These are the activations of a small neural network, seen along a few directions. Each row is one input.
In each table, some parts of the input vary, and every possible input appears once, in random order.
A made-up example of a description, with smaller parts first: one of 6 places along a line, together with either a single point or one of 9 places along a line or (one of 2 separate values, together with one of 8 places around a ring).
Shared parts are said once, and a part with two or three values counts as separate values.
In the rows, 128 means zero.

Other details of the inputs vary at random and push rows far along two fixed directions, the same in every table; ignore that.

Rows:
r1: [184 196 157  61 111 150 149 102 135 158 197  89]
r2: [ 79 150 113 107 136 132 110 133 172 167 133  78]
r3: [162  68 117 163 116 131 119 138  99  87  70 189]
r4: [104 193 135 107 167 173 118  94 180 185 186  34]
r5: [156  76 127 177 126  62 132 143  84  85  91 168]
r6: [ 34 100  85 171 169 164 124 149 151 129 123 145]
r7: [129 199 169  84 112 146 141  94 157 190 165  84]
r8: [ 36  78 150 138 169 140 133 172 122  28 123 132]
r9: [138 167 153  89 112 158 122 101 168 185 162  70]
r10: [110 153 127 110 112 102 119 132 137 157 130  99]
r11: [112  94  90 145 142 122 136 156 115  85 101 177]
r12: [ 76 103  55 175 216 194  95 127 126  79 109 122]
r13: [ 78 116 121 198 161 157 119 122 130 118 107 156]
r14: [163 113 160  99  77  95 136 128 140 167 142 112]
r15: [223 189 192  65  72 107 163  97  99 152 178 111]
r16: [138  83 102 164 147  96 131 146  88  81 109 158]
r17: [ 64  83  91 198 180 131 110 143 145 113 113 122]
r18: [123 106 146 204 122 114 136 123  92  95  89 190]
r19: [106 125 105 166 146 148 125 134  94  80  87 173]
r20: [170 106 167 111  92  93 152 120 132 165 162 113]
r21: [ 71  86 107 204 159 122 127 150 126 115 113 164]
r22: [138 141 102  85 158 133 133 125 147 132 177  81]
r23: [121  63 114 143 113 112 117 161 132 112  76 175]
r24: [191 141 150  84  95  97 162 133 119 132 175 132]
r25: [139 224 147  80 136 152 133  94 138 174 200  60]
r26: [142 157 143  89 148 174 128 107 167 172 184  64]
r27: [102 204 131  89 147 173 108  96 192 189 168  23]
r28: [ 81  99 108 169 156 173 119 138 136 111  94 172]
r29: [ 42 150  72 176 193 180 102 127 122 102 100 131]
r30: [ 83  85 110 194 169 170 113 123 135 116 108 143]
r31: [203 110 185  92  66  84 166 134 122 159 170 149]
r32: [115 115 117 191 133 124 103 126 112 105  74 147]
r33: [110  51 104 170 154 129 122 150 132 104 114 152]
r34: [123 119 107 169 129 117  96 133  96  91  49 170]
r35: [208 133 158 111  71  85 126 127  76 107  82 177]
r36: [105 228 110  85 188 178 107  91 162 174 201  14]
r37: [105  61  98 156 140 130 109 156 143 106  95 151]
r38: [101  75  94 169 146 141 143 153 121  88 129 175]
r39: [249 115 190 105  42  71 164 126  74 104  95 207]
r40: [ 37 226  95  88 185 213  92 101 212 197 168   9]
r41: [205 140 151  75  80  66 139 130 104 133 140 123]
r42: [102 208  82  57 184 203  97  98 178 162 181  23]
r43: [129 115  92 166 150 140  97 133  95  82  79 155]
r44: [165 141 118  69 117 108 126 130 145 131 151 104]
r45: [122 173 151  84 109 160 121 105 167 185 147  83]
r46: [140 109 134 125 113 144 115 134 138 132  88 146]
r47: [172  34 125 162 109  89 146 148  90  81 101 197]
r48: [ 76 109  87 165 161 181 128 133 131  93 102 165]
r49: [ 99  76 109 154 134 131 132 159 129 115 106 178]
r50: [187 107 153 118  77  66 164 142  76 102 105 182]
r51: [156 163 148 103 114  89 152 127 112 148 172 104]
r52: [140 213 154  93 135 141 129  85 152 186 197  43]
r53: [221 106 215 107  31  29 174 134  91 157 112 184]
r54: [ 63 133  48 149 194 192  83 137 147  92  84 129]
r55: [178 199 144  65 133 144 135  92 123 158 188  58]
r56: [157 140 170 118  81  71 160 129 105 149 133 143]
r57: [185 105 152 139  92  72 163 146  77  96 124 176]
r58: [168 168 160  82 104 152 153 104 141 153 190 110]
r59: [142 169 177  88  92 141 152  96 150 177 160 114]
r60: [110  98  93 152 139 160 111 139 123  98  75 169]
r61: [163 128 144  84  88 111 165 133 129 139 153 142]
r62: [243  77 182 127  70  89 158 121  78 109 109 187]
r63: [128 125 142  95  92 113 131 135 150 170 134 114]
r64: [ 73 101  87 189 153 114 101 149 127 107  97 131]
r65: [ 51 146  54 179 205 179  71 126 138 101  94  99]
r66: [178 162 183  80  95 143 149 106 146 176 187 111]
r67: [189  96 198 151  65  96 159 113 102 129 115 197]
r68: [ 92  97 119 203 141 102 141 147 104 101 110 168]
r69: [ 67 222 107  96 157 179  98 100 174 180 159  41]
r70: [142 196 173  95  96 123 147  93 131 168 158 107]
r71: [ 93 110  78 142 149 119 107 154 113  92  91 152]
r72: [249  88 181  74  35  51 158 134  99 132 126 169]
r73: [208 107 161  68  53  73 151 138 116 139 122 161]
r74: [140  71 125 166 126 142 111 140 127 104  72 165]
r75: [ 74 159 106 109 153 145 106 125 186 169 161  45]
r76: [ 30 126  48 160 191 145  84 150 139 104  93 115]
r77: [107  92  79 129 143 120 109 151 127  88  83 160]
r78: [ 34  97  84 188 179 168 125 145 154 125 146 139]
r79: [ 72 179  79  99 177 143  98 125 166 149 163  44]
r80: [180  80 157 157  76  40 157 151  58  92  69 214]
r81: [142 154 147 117 122  90 142 116 133 160 173  81]
r82: [ 73  97 194 138 163 159 109 137  97  32  98 149]
Each input here is: one of 2 separate values, together with either a single point or (one of 5 places around a ring, together with one of 8 places around a ring).
Changing only the choice among 2 separate values turns r78 into r67. The same change can be made to r49. Which row results?
> r28
Changing only the choice among 2 separate values turns r58 into r38. The same change can be made to r74. Which row results?
> r37
Changing only the choice among 2 separate values turns r33 into r26. The same change can be made to r79. Which row results?
> r65
Which other rows does r50 become when the place on the ring of 8 takes its other values? List them by row number.
> r6, r11, r49, r53, r56, r61, r80
Which other rows does r17 become when the choice among 2 separate values takes its other values? List them by row number.
> r4

Rows:
r83: [102 126 115 137 148 132 126 134 115  97 131 128]
r84: [120 146 144 101 112 140 128 120 162 173 149 101]
r85: [229 134 169 109  71  99 119 105  89 112  68 160]
r86: [125 181 152  95 119 123 126 106 145 178 156  82]
r87: [ 93  98  87 158 150 121 116 149 140 118 117 130]
r88: [132 170 136  97 112 127 135 108 161 187 164  80]
r89: [176 123 166 157  92  86 139 123  86 122  98 160]
r90: [128 143  74 109 151 147 106 135 120 106 113 125]
r91: [ 86  87  99 147 148 131 117 154 144 113 111 138]
r92: [ 75 110  93 161 161 125 113 148 131 107 107 130]
r93: [131 171 158  87 121 160 141 111 155 162 171  97]
r94: [171 127 176 146  89 100 143 121  93 109 106 169]
r95: [ 98  81  94 148 151 143 128 149 138 109 125 141]
r96: [110 114 106 141 161 144 130 133 121 103 144 133]
r97: [103 104 116 126 150 146 135 140 131 105 133 137]
r98: [136 146 147  94 115 151 134 114 156 176 167  98]
r99: [104 128 102 147 155 121 121 136 119 113 130 120]
r100: [184 114 170 147  98 107 148 119  97 114 115 175]
Changing only one part turns r98 into r95. The same change can be made to r85. Which row results?
> r90
What do these inputs look like to the network?
> one of 2 separate values, together with either a single point or one of 8 places around a ring
